+7.46,+8.09,-5.68,+8.25,+7.74,+8.15 -> J_537
-5.74,-5.69,-5.69,-5.34,-5.34,-5.49 -> J_20
+7.49,+7.72,+7.05,+7.62,+7.63,+7.17 -> J_234
+7.63,+7.46,+8.09,+8.25,+7.74,+8.15 -> J_923
+7.46,+8.09,+8.25,+7.73,+8.15,-5.68 -> J_909
find: -5.74,-5.69,-5.69,-5.34,-5.34,-5.49
J_20
find: +7.46,+8.09,+8.25,+7.73,+8.15,-5.68
J_909
order: +7.62,+7.63,+7.17,+7.49,+7.72,+7.05
J_234
order: +8.15,+7.74,+8.25,-5.68,+8.09,+7.46
J_537
order: +8.15,+7.73,+8.25,+8.09,+7.46,-5.68
J_909
back: +8.15,+7.74,+8.25,+8.09,+7.46
J_923

-0.04,+3.21,+0.79,+1.08,+1.04,+0.13,+0.00,+2.55,+0.63,+0.79,+0.37,+0.03,+0.50,+1.11 : J_140
+0.15,+0.86,+2.59,+6.77,+1.47,+0.16,+1.21,+0.35,+1.28,+0.02,+0.00,+1.34,-0.17,+2.88 : J_143
-0.04,+3.24,+0.77,+1.04,+1.02,+0.13,-0.01,+2.58,+0.62,+0.80,+0.37,+0.02,+0.51,+1.08 : J_548
+0.02,+2.19,+1.40,+2.71,+1.50,+0.13,+0.46,+1.75,+0.81,+0.50,+0.23,+0.40,+0.28,+1.85 : J_638
-0.03,+2.97,+0.91,+1.38,+1.14,+0.12,+0.09,+0.00,+0.02,+1.28,+0.35,+0.10,+0.47,+1.27 : J_991
+0.15,+0.86,+2.59,+6.77,+1.47,+0.16,+1.21,+0.35,+1.28,+0.02,+0.00,+0.60,+0.15,+2.14 : J_901
+0.03,+2.04,+1.52,+3.06,+1.56,+0.14,+0.55,+1.61,+0.84,+0.44,+0.19,+0.48,+0.22,+1.97 : J_946
-0.03,+2.97,+0.91,+1.38,+1.14,+0.12,+0.09,+2.39,+0.68,+0.75,+0.35,+0.10,+0.47,+1.27 : J_917
find: -0.04,+3.21,+0.79,+1.08,+1.04,+0.13,+0.00,+2.55,+0.63,+0.79,+0.37,+0.03,+0.50,+1.11
J_140
find: +0.15,+0.86,+2.59,+6.77,+1.47,+0.16,+1.21,+0.35,+1.28,+0.02,+0.00,+1.34,-0.17,+2.88
J_143
back: +0.22,+0.48,+0.19,+0.44,+0.84,+1.61,+0.55
J_946

+2.91,-1.54,-1.14,-0.04  J_232
-0.16,+1.50,+0.10,-1.21  J_719
+3.06,-2.43,-0.16,+5.23  J_344
-5.66,+4.14,+0.35,-6.13  J_464
-0.16,-2.43,+3.06,+5.22  J_385
+0.96,-2.15,-2.86,-7.51  J_138
+4.87,-1.13,-3.45,+3.14  J_394
-0.44,-0.43,-5.66,+6.45  J_434
-0.38,+1.63,+0.50,-0.98  J_341
find: -0.38,+1.63,+0.50,-0.98
J_341
order: -2.86,-7.51,+0.96,-2.15
J_138
order: +5.23,-0.16,-2.43,+3.06
J_344
order: -0.98,-0.38,+0.50,+1.63
J_341
find: +2.91,-1.54,-1.14,-0.04
J_232
back: -1.14,-1.54,+2.91
J_232

+0.69,-5.84,+7.29,+2.35,+2.20,+5.51,-7.55,+4.43,+4.36,+1.08,-0.42,+6.91,-2.31,+2.68,+1.80,-0.71,+3.28 : J_635
+0.57,-1.92,+2.65,-4.40,+0.35,+1.05,-1.64,+2.20,+4.08,+6.26,-1.00,+4.47,-4.10,-5.71,-1.22,-4.61,+1.66 : J_209
+1.05,-4.10,+2.65,-1.64,+6.26,-1.22,+4.47,-4.61,+0.35,-4.40,+0.57,+2.20,+1.45,-1.92,-5.71,-0.99,+1.66 : J_409
-1.46,-1.71,+1.10,-1.43,+0.43,+1.04,-5.04,+3.05,+3.65,+2.02,+0.77,+3.96,+1.86,-1.79,-2.82,-0.87,+1.15 : J_846
+0.43,-5.04,-1.44,-1.79,+2.02,-0.87,-1.71,-1.46,+1.86,+0.77,+1.15,+1.04,+1.10,-2.82,+3.96,+3.05,+3.65 : J_470
+5.48,-0.36,+0.47,-1.79,-2.02,-0.41,-0.63,+3.45,+1.80,+1.94,-1.26,+3.63,+1.94,-0.60,-2.83,-0.85,+2.78 : J_645
+1.84,-3.60,-1.13,+1.52,+3.05,+0.95,-2.02,+0.68,+4.61,+2.15,+0.47,+3.81,+3.25,-6.70,-0.78,-0.74,+0.40 : J_171
+1.99,-3.94,+4.24,+0.40,-1.98,+2.41,-3.89,-1.47,+2.83,+3.55,+2.27,+0.57,-1.85,+1.46,-2.61,-0.30,+0.40 : J_82
+0.57,-1.92,+2.65,-4.40,+0.35,+1.05,-1.64,+2.20,+1.45,+6.26,-1.00,+4.47,-4.10,-5.71,-1.22,-4.61,+1.66 : J_895
order: +1.04,-1.46,-1.71,-5.04,-1.43,-1.79,+0.77,+3.65,+1.15,+3.05,+3.96,-2.82,+1.86,+0.43,+2.02,-0.87,+1.10
J_846
find: +5.48,-0.36,+0.47,-1.79,-2.02,-0.41,-0.63,+3.45,+1.80,+1.94,-1.26,+3.63,+1.94,-0.60,-2.83,-0.85,+2.78
J_645
back: +0.57,-4.40,+0.35,-4.61,+4.47,-1.22,+6.26
J_409
back: +0.77,+1.86,-1.46
J_470
order: +4.47,+6.26,-4.40,-1.00,-4.61,+2.65,+0.35,-4.10,-1.22,+1.45,-1.64,+0.57,+2.20,+1.05,-5.71,-1.92,+1.66
J_895

+4.41,+5.20,+3.18,+4.87,+5.78,+6.01,+4.91,+3.30,+5.16,+4.45,+6.41,+4.57,+5.16,+4.81,+5.75,+4.94,+3.34,+5.16,+4.53,+3.76,+3.90,+6.78,+4.63,+2.63,+4.48,+4.84,+5.87 = J_546
+3.06,+2.31,+3.92,+2.61,+2.67,+3.26,+2.23,+3.76,+3.35,+2.45,+2.68,+3.00,+2.80,+3.88,+3.18,+3.93,+3.03,+2.71,+1.95,+3.53,+3.61,+2.81,+3.55,+3.32,+3.54,+2.52,+3.40 = J_292
+2.33,+5.78,+3.18,+5.20,+4.87,+0.74,+4.14,+2.84,+1.63,+3.96,+1.55,+2.22,+1.68,+0.72,+0.73,+1.69,+2.92,+2.11,+3.77,+1.86,+2.71,+0.96,+0.87,+3.63,+1.81,+3.29,+0.34 = J_6
back: +5.78,+4.87,+3.18,+5.20
J_546
back: +3.40,+2.52
J_292
find: +4.41,+5.20,+3.18,+4.87,+5.78,+6.01,+4.91,+3.30,+5.16,+4.45,+6.41,+4.57,+5.16,+4.81,+5.75,+4.94,+3.34,+5.16,+4.53,+3.76,+3.90,+6.78,+4.63,+2.63,+4.48,+4.84,+5.87
J_546

-0.50,-0.64,-1.61,-2.06,-1.17,-1.36,-2.35,-3.39,-4.29,-5.25,-5.75,-4.99,-4.16,-4.10,-4.02,-3.02,-1.97,-1.46,-0.70,+1.29,+3.37,+4.18,+4.46,+5.03,+5.66,+6.17,+6.54,+6.13,+5.12,+3.87,+2.46,+0.59,-1.12,-1.09 -> J_928
-3.02,-1.97,-1.49,-0.70,+1.29,+3.37,+4.18,+4.35,+2.90,+1.18,-0.75,-0.63,-1.34,-0.40,-1.36,-1.90,-1.65,-1.00,-1.93,-3.26,-3.60,-4.84,-5.62,-5.53,-4.32,-4.02,-4.21,-3.46,-2.21,-1.64,-1.17,+0.68,+2.92,+3.88 -> J_843
+4.37,+4.76,+5.43,+6.18,+6.53,+6.37,+5.51,+4.35,+2.90,+1.18,-0.75,-1.34,-0.63,-0.40,-1.36,-1.90,-1.65,-1.15,+0.54,+2.60,+3.71,+4.27,+4.66,+5.65,+5.99,+6.52,+6.41,+5.69,+4.44,+3.17,+1.43,-0.37,-1.25,-0.73 -> J_656
+4.84,+5.47,+6.10,+6.53,+6.14,+5.26,+4.02,+2.76,+0.89,-0.95,-1.13,-0.34,-0.80,-1.74,-1.76,-1.35,-1.29,-2.26,-3.34,-4.02,-5.11,-5.95,-5.06,-4.12,-3.80,-4.01,-3.22,-1.96,-1.45,-0.59,+1.21,+3.24,+3.85,+4.24 -> J_273
back: +4.18,+3.37,+1.29,-0.70,-1.46,-1.97,-3.02
J_928
find: +4.37,+4.76,+5.43,+6.18,+6.53,+6.37,+5.51,+4.35,+2.90,+1.18,-0.75,-1.34,-0.63,-0.40,-1.36,-1.90,-1.65,-1.15,+0.54,+2.60,+3.71,+4.27,+4.66,+5.65,+5.99,+6.52,+6.41,+5.69,+4.44,+3.17,+1.43,-0.37,-1.25,-0.73
J_656
back: -0.63,-1.34,-0.75
J_656

+1.00,-2.54,-0.92,-1.99,+0.62,-1.50,+0.69  J_890
+0.63,+1.95,-2.32,+0.40,+0.51,-0.73,+0.83  J_351
-0.40,+8.88,-2.18,+1.83,+1.68,-0.04,+1.80  J_914
+3.49,-0.05,+0.76,+0.30,-1.01,+5.45,+1.10  J_45
-0.37,-3.19,-1.01,-3.92,+1.23,-1.09,-2.88  J_376
+1.71,-0.04,-2.37,+0.33,-0.87,-3.39,+1.39  J_881
+0.77,+5.45,+3.49,-1.01,-0.05,+0.30,+1.10  J_820
-1.95,-4.05,-2.06,-1.40,+0.32,-2.74,-0.48  J_359
find: -0.37,-3.19,-1.01,-3.92,+1.23,-1.09,-2.88
J_376
find: +1.00,-2.54,-0.92,-1.99,+0.62,-1.50,+0.69
J_890
back: -0.04,+1.68
J_914
order: -3.92,-3.19,-2.88,-1.09,-1.01,-0.37,+1.23
J_376
find: -1.95,-4.05,-2.06,-1.40,+0.32,-2.74,-0.48
J_359
order: +0.30,+1.10,+0.77,+5.45,+3.49,-1.01,-0.05
J_820

